These are the activations of a small neural network, seen along a few directions. Each row is one input.
Each table varies a few parts of the input and shows all the possible inputs, shuffled.
Descriptions start from the smaller parts, as in this example, which fits no table here: one of 6 places along a line, together with either a single point or (one of 2 separate values, together with one of 5 places around a ring) or one of 11 places around a ring.
Shared parts are said once, and a part with two or three values counts as separate values.

Other details of the inputs vary at random and push rows far along three fixed directions, the same in every table; ignore that.

Table:
x1: [  1 -52 -44  48  11  29  17   7 -42  -2 -67]
x2: [ 11  -7  10   1 -10  10   4  -1  29   6  14]
x3: [ 11 -11   6  -4 -18  56  42  -7  73  33  30]
x4: [ -4  -2   3  -2  -7 -10  -3 -10  13   8  25]
x5: [  2  25   5 -17  10 -14  -2   8 -18 -13  -6]
x6: [  3  22   7 -10   3  -4  11   7   3   1   3]
x7: [ -6  -7  -4 -10 -10  -4  -3 -11  15   9  21]
x8: [ -1  -1  12  10   1 -28 -35   5 -22 -13  -7]
x9: [ -5 -21   2   7 -13  -5 -16 -18   9   3  15]
x10: [ -2  29   9 -19  13 -13  -2   9 -15 -10   2]
x11: [ -1  62 -24 -39  38  27  84  27  -9  12  -9]
x12: [  3 -10  14   0 -15  21   1  -9  34  11  15]
x13: [  2   9   9  -7   3  -7 -11   3  -6 -11   1]
x14: [  4 -23  13  16 -14   0 -26  -5  10  -2   3]
x15: [ 1 -4 12  5 -9  5 -5 -3 14  4  6]
x16: [  1  24   5 -18  13 -14  -2   9 -17 -12  -4]
x17: [-11  -8 -45   8  21   0  23   8 -44   2 -30]
x18: [-10  95  28 -49  32 -77 -22  23 -63 -38  -1]
x19: [  8 -23  16  13 -22   3 -20 -10  25   2   6]
x20: [  7  -6  10  -2 -12  13   1  -6  21   2   5]
x21: [  7  51 -28 -40  35  44  94  26  10  16   3]
x22: [  7   1  10  -2 -13  23  19  -3  39  17  17]
x23: [ -3  69 -25 -41  45  21  80  31 -18   7  -6]
x24: [ 10 -31  13  16 -20   7 -22  -9  26   1   8]
x25: [  6 -64 -44  48   5  48  24   3 -17   6 -53]
x26: [  7  -7  12  -2 -10   2  -8  -4  15  -2   6]
x27: [ -6   6  14   6   0 -25 -36   0 -26 -15 -10]
x28: [  4   8  11  -4   3 -12 -10   6  -1  -6   5]
x29: [ -8   7  -8 -14   1  -1   7 -10  14   8  18]
x30: [ -4  18   9  -1   9 -20 -16   9 -24 -12  -5]
x31: [  5 -18  15   7 -13   2 -23  -6  16  -3   7]
x32: [  0  -7 -24   8  11  27  32   5 -16   3 -32]
x33: [ -8  18  -9 -16   6 -22   2   2 -10   3  15]
x34: [-11 -50 -47  45  12   7   2  -4 -52  -2 -48]
x35: [ -1   6  11   4   2 -14 -16   5  -9  -5  -1]
x36: [-10  -9  -7   5  -3 -17 -18 -11  -3   0   6]
x37: [  2 -12  16  10 -15  -2 -19  -6  13   1   3]
x38: [  3  -8  13   8  -4 -17 -30   1  -7 -11  -1]
x39: [ 6  6  3 -7 -6 32 33  0 41 21 18]
x40: [ -5   3  14   8  -3 -28 -38  -1 -28 -17 -14]
x41: [ -4  12  11  -5   2  -5 -12   1  -8  -8   1]
x42: [ -7 -20  -4   1 -16  -6 -19 -15   9   5  15]
x43: [  5   8  11  -1  -3 -10  -4   3   4  -3   2]
x44: [ -4 -20  -5   1 -16  -1  -8 -13  18  11  19]
x45: [ -2 -48 -45  47  18  16   5   9 -64 -13 -76]
x46: [ 5  9  8 -9 -5 11 15  0 20  6  8]
x47: [ -9 -10   2   4  -6 -19 -23 -14  -9  -5   9]
x48: [ -5   9  -7 -12  -2   0  12  -8  25  14  27]
x49: [  1  -6  16   6  -8 -22 -33  -4 -12 -13  -8]
x50: [10 -5 11 -1 -9  4  1 -1 24  4 10]
x51: [  7  10   8  -2   0 -10  -2   6   2  -4   3]
x52: [  3 -27 -37  25   9  43  42   6 -12  11 -41]
x53: [ -4 -12  -5   0 -11   6   4 -14  34  16  26]
x54: [ -3  23   8 -14   9  -3   3   6  -6  -4   3]
x55: [-12  19  -9 -16   9 -16   0  -6  -7  -1  11]
x56: [  3 -19  14   9 -15   6 -23  -8  16  -2   8]
x57: [ 13 -23  12  -1 -21  34   6 -12  53  12  23]
x58: [ -6   2  14   9  -1 -32 -39   0 -33 -17 -17]
x59: [ -8   6   0  -6   2 -20  -6  -6  -8  -1  14]
x60: [  0  17   9  -1   8 -20 -13  10 -17 -10   0]
Each input here is: one of 5 places along a line, together with either one of 3 separate values or one of 9 places around a ring.
Question: The inputs of x58 and x11 match in every part but the place on the line of 5. If x9 is changed in the same way as x58 into x11, which row does it become?
Answer: x34
Question: Which other rows does x41 become when the place on the line of 5 takes its other values? List them by row number.
Answer: x23, x30, x35, x54
Question: Which other rows does x4 become when the choice among 3 separate values takes its other values? List them by row number.
Answer: x33, x48
Question: Which other rows does x53 become when the place on the line of 5 takes its other values? List them by row number.
Answer: x29, x36, x48, x55

Table:
x61: [  4 -30  21  21 -20  -7 -47 -10   5 -10  -2]
x62: [ -7  22  17 -29  -6 -34 -24 -10  11  -7  34]
x63: [  8  -1  21   1 -17   7  -1  -3  36  11  19]
x64: [  2 -47 -35  37  10  36  10   5 -35  -8 -55]
x65: [  6  47   8 -40  14   2  28  11   3  -5   8]
x66: [  2  10  33 -10 -11 -15 -32  -4  12 -10  17]
x67: [  2  -5   8  15  -2  -2 -10   4  -2   0  -7]
x68: [  3   9   6   7   7 -28 -17  12 -26 -13 -16]
x69: [  3  36  -9 -19  23   9  42  20  -5   3  -3]
x70: [  4 -19  14   7 -17  16 -13 -11  21   0   3]
x71: [  8   4  27   2 -10 -26 -30   2  10  -7  15]
x72: [-14  15 -31 -15  23   7  30   3 -28   1  -8]
x73: [ -2  10 -27  -2  29   4  20  17 -57 -20 -49]
x74: [  3  44  -5 -25  20  18  54  17   7  12   2]
x75: [  1 -56 -19  32 -24  34  11 -20  36  26   4]
x76: [ -1 -70  -3  45 -34  13 -29 -25  32  19  13]
x77: [ 11  24  12 -22  -4  37  46   4  57  26  31]
x78: [ -3  -3   0   1  -7 -17 -11  -5   9   7  19]
x79: [ -1 -53 -40  20  -5  53  33 -13  18  19 -11]
x80: [ -9 -30  13  38  -5 -41 -78  -5 -58 -33 -39]
x81: [  4 -27   8   8 -30   6  -9 -19  54  20  38]
x82: [ -9   3 -36 -11  15  23  42  -3  -8   8  -9]
x83: [ -2 -14 -34  32  24  -4   8  18 -65 -12 -64]
x84: [  5  16  -8 -21   7  39  47   4  18   9   0]
x85: [-10  17  20 -24 -11 -24 -22 -15  18   0  39]
x86: [  2  41  36 -30   6 -50 -39   8 -18 -27  16]
x87: [-13   9  -8   3   7 -31 -11  -1 -26  -1   2]
x88: [  1  48  11 -20  18 -26   2  20 -20  -8   3]
Question: The inputs of x64 and x69 match in every part but one. If x84 is changed in the same way as x64 into x69, which row does it become?
Answer: x63
Question: What is each input in this table made of?
Answer: one of 2 separate values, together with either one of 5 places around a ring or one of 9 places around a ring
Question: Which other rows does x88 become when the choice among 2 separate values takes its other values? List them by row number.
Answer: x61
Question: Which other rows does x87 become when the place on the ring of 5 takes its other values? List them by row number.
Answer: x75, x76, x78, x81

Table:
x89: [ -1  -9  20   5 -24 -38 -30 -11  10   4  24]
x90: [-14 -37  18  23 -31  22 -22 -12  29  12 -11]
x91: [ -7 -16  -8  -2 -12  -6 -16 -16 -23 -11  -4]
x92: [ 10  63  29 -41   7 -48 -12  16 -15 -21  13]
x93: [  3 -10  21  16  -3 -18 -30   8 -12  -6   5]
x94: [ -9  47  -5 -41  24 -16   3   4 -11 -14  14]
x95: [  6 -16 -35  18  20  49  37  19 -16   2 -27]
x96: [  8 -39   3  31  -7 -16 -40  -4 -31 -20 -43]
x97: [  5 -41   9  45 -11 -17 -35   5 -30  -5 -18]
x98: [ -7  36 -28 -23  25 -17  20   7 -27  -9 -14]
x99: [ -7  -4  -1  -9   7 -18 -21 -12  15  -4   8]
x100: [-12  20  12  -8  -4  17 -12 -14   2   8  -3]
x101: [ -3 -24   3   4  -8 -16 -49 -17   3 -14  -3]
x102: [-13  23   2 -19   7 -44 -17   0 -45 -15  -1]
x103: [ -4   0   1  -5 -15 -20 -10 -13  -1  -2  14]
x104: [ 18  -4  32   2 -18   1 -11   0  61  11  33]
x105: [-3 39  7  2 11 20 43 -2 24 15  9]
x106: [ -3  25 -13 -18  12  10  44   9  15  23  33]
x107: [ 10  -2 -26   7  24  41  55  26  11  17 -16]
x108: [ -7   5 -28 -10   8  10  38   0 -22   5  -5]
x109: [ 17  18  -6  -3   6   1  31  17  17   6 -10]
x110: [ -4 -38 -19  28 -16 -16 -30 -16 -21  -8 -24]
x111: [-11  -1 -31   5  21   9  30   8 -28   9  -7]
x112: [-14   9 -29  -7  37  -7   8   8 -37 -10 -23]
x113: [ -4 -12 -16  12  -1 -21 -34  -9  -6  -9  -5]
x114: [-10 -34  -7  46  -1  24  -3 -18 -11  -2 -35]
x115: [  8  20  38 -29 -11 -15  -5   1  18  -4  29]
x116: [ 18 -74 -15  59 -26  33   5 -10  24  15 -31]
x117: [  2   2 -16  -5   0  -1  19  -7  20   9   5]
x118: [  3  53  31 -23  20 -44 -11  24 -11 -11  26]
x119: [-18  37  -3 -11  30   5  15   4 -34   6 -27]
x120: [  1 -19  17   7  -7  -2 -28  -4 -24 -20  -7]
x121: [  5 -28  -1  -3 -19  14 -13 -26  35   1   9]
x122: [ -3  -4 -27 -15  -4  21  26 -11 -11  -1 -10]
x123: [ -5 -13  -2  33  -5  22   6  -6   4  31 -17]
x124: [ -8 -16  -9  22   1 -24 -27   2 -11   5   6]
x125: [ -5 -51   1  50 -26  31 -33 -24   6  20 -21]
x126: [ -1 -12 -48   6  20  39  54   6  13  18 -17]
x127: [ 19  -5   2 -20 -11  47  30  -7  52   5   9]
x128: [  7  25  29 -28   0   2 -11   5  10 -13  29]
x129: [ -3 -21 -48  17  21  35  47  12   2  21 -18]
x130: [  4  13  10   2   6 -42 -19  15 -49 -18 -23]
x131: [  6  10  24  -1   2 -21 -28  10  15  -6  15]
x132: [  7   1 -14   6  14  18   7  15  -4  -8 -12]
x133: [ -9  27   4 -26   9 -44 -13  -4 -21 -14   1]
x134: [ -8   9 -21 -11   8 -21  -7  -4 -43 -19 -25]
x135: [  9  12  49 -11 -15 -25 -40   6  32   0  44]
x136: [ 10  -2  -1 -15   5  21  23   0  -1  -9 -22]
x137: [ -7 -41 -14  37 -16 -19 -20  -7 -25   3 -14]
x138: [  7  15  -8 -27  16  51  71  14  18  16   8]
x139: [ -2   5  -5 -10  31  16  20  18 -20  -3 -17]
x140: [ -5  25   9 -23   0 -11  -8  -5  21   4  43]
x141: [ -3 -23  -5  22  -6  54  19 -23  23   5 -13]
x142: [-20  55  15 -22   5 -19   8  17  -9   0   0]
x143: [ -8  26 -28 -19  28 -17  18   4 -32 -12 -25]
x144: [-14   8  -2   3  12 -41 -19   4 -50 -10  -4]
x145: [  9 -42  11  20 -15  22 -33  -9  20 -11  -4]
x146: [ -9  17 -35  -7  29   2  30  12 -14   4  -6]
x147: [ 11  67   5 -39  29 -22  30  26 -11  -8  -5]
x148: [-16  10 -10  -6  22 -25 -10   3 -46 -14  -6]
x149: [  2 -18   4  14 -18 -27 -18 -12  11   6   7]
x150: [ -8  17 -39   4  29 -18  16  17 -36  -4 -25]
x151: [  6  -4 -14   1  -5   2  23  -4  33  18  11]
x152: [ 14  32  33 -21  -2 -21 -14  11  37  -3  28]
x153: [  8 -37 -16  41  -2   8   7  10 -34   2 -38]
x154: [  0 -20   8  10   5   3 -34   3 -21 -21 -16]
x155: [ 14  34   3 -24   9   2  50  18   5  13   4]
x156: [ -7 -17  -9  13 -15  -9 -17 -12 -12  -2  11]
x157: [-11   9  23  11  -6   1 -18 -11   9  21   0]
x158: [ 18  -6  36 -10 -35  11  -6 -10  51  10  45]
x159: [  2  18  16   5  17 -36 -21  23 -44 -12  -6]
x160: [ 12  29  31 -31  -2 -19 -10   3  30  -9  16]
x161: [ -8  -3  24 -10 -18 -27 -34 -13   8  -3  34]
x162: [ -8 -17  -3  13 -16 -23 -16 -10 -13   4   4]
x163: [ 11 -36 -20  37  -1   5   0   6 -29  -5 -52]
x164: [  4  36  -2 -33  31  15  35  22   4  -1   1]
x165: [  6 -11   5   6   3  -7 -38   2 -15 -26 -24]
x166: [ -2 -15 -24   5   1  16   4  -5  13   7   7]
x167: [ 9  3 10  0 -6  9 16 10  7 10 14]
x168: [ -6 -15  -8  22 -10 -23 -16  -1 -20   4   7]
x169: [-14  21  23  -5 -24  -4 -19  -1  21   4  13]
x170: [  0   9  26   8 -21  23   3 -24  54  10  32]
x171: [ -9  20  23  15  -1  -9  -7 -12   9  -2   4]
x172: [  9  21  26 -29 -11  -1  -2   0   8 -11  20]
x173: [-13 -38 -45  25  23  21   9   5 -40  -1 -38]
x174: [ 23   1   7 -15 -18  38  30  -4  68  16  24]
x175: [ -6 -15 -18  -9  -6  25  14 -13  -7   2   5]
x176: [  6  -2  21  -3   8 -15 -29   3   8 -15  -6]
x177: [  2 -11   9  15   8 -38 -39   7 -64 -29 -42]
x178: [ 14 -22  30   8 -34  12 -19  -9  36   6  34]
x179: [ -5   9 -20 -13   0   2  38  -3   1  15   4]
x180: [ -6  47   3 -42  10 -33  10   1 -17  -6  15]
x181: [-15  -6  18  26 -24 -12 -19   2  11   7  -5]
x182: [-16  19  14 -13 -15  13 -10  -2  10  -2  -3]
x183: [ -4   0   5  -5 -11 -30 -13 -12  10   4  12]
x184: [ 11  -6 -19 -17   8  53  57   5   2   4 -22]
x185: [ 17  -4  12  -9 -16  50  29   1  59  20  42]
x186: [ 17 -55   2  34 -29  41  16  -8  32  19  -3]
x187: [-10 -13 -29   7  14  14  22   2   1  14   4]
x188: [ 1 -8  0 -1 13 26 18 11 -7 -2 -6]
x189: [  0  -3  12 -20 -19  22  -4 -18  43   7  48]
x190: [ 11 -20  26  20 -16 -30 -64  -5   9 -22   2]
x191: [ 18 -29  32   8 -38   7 -20 -15  42   5  23]
x192: [ -6  22 -17 -23  12  19  36   1   9  11  29]
x193: [-12  -3 -35  -7  24  21  22   2 -30  -7 -18]
Question: What is each input in this table made of?
Answer: one of 5 places along a line, together with either one of 3 separate values or (one of 2 separate values, together with one of 9 places around a ring)
Question: The inputs of x113 and x126 match in every part but the place on the line of 5. If x191 is changed in the same way as x113 into x126, which row does it become?
Answer: x130
Question: The inputs of x161 and x144 match in every part but the place on the line of 5. If x188 is changed in the same way as x161 into x144, which row does it become?
Answer: x93
Question: Start at x153 and move only the place on the line of 5, one step at a time. The first step leads to x186. Which rows follow, in order?
Answer: x158, x115, x172
Question: Which other rows does x128 become when the place on the ring of 9 takes its other values? List them by row number.
Answer: x120, x127, x136, x145, x154, x165, x172, x184
Question: Which other rows does x114 become when the choice among 3 separate values takes its other values? List them by row number.
Answer: x90, x119
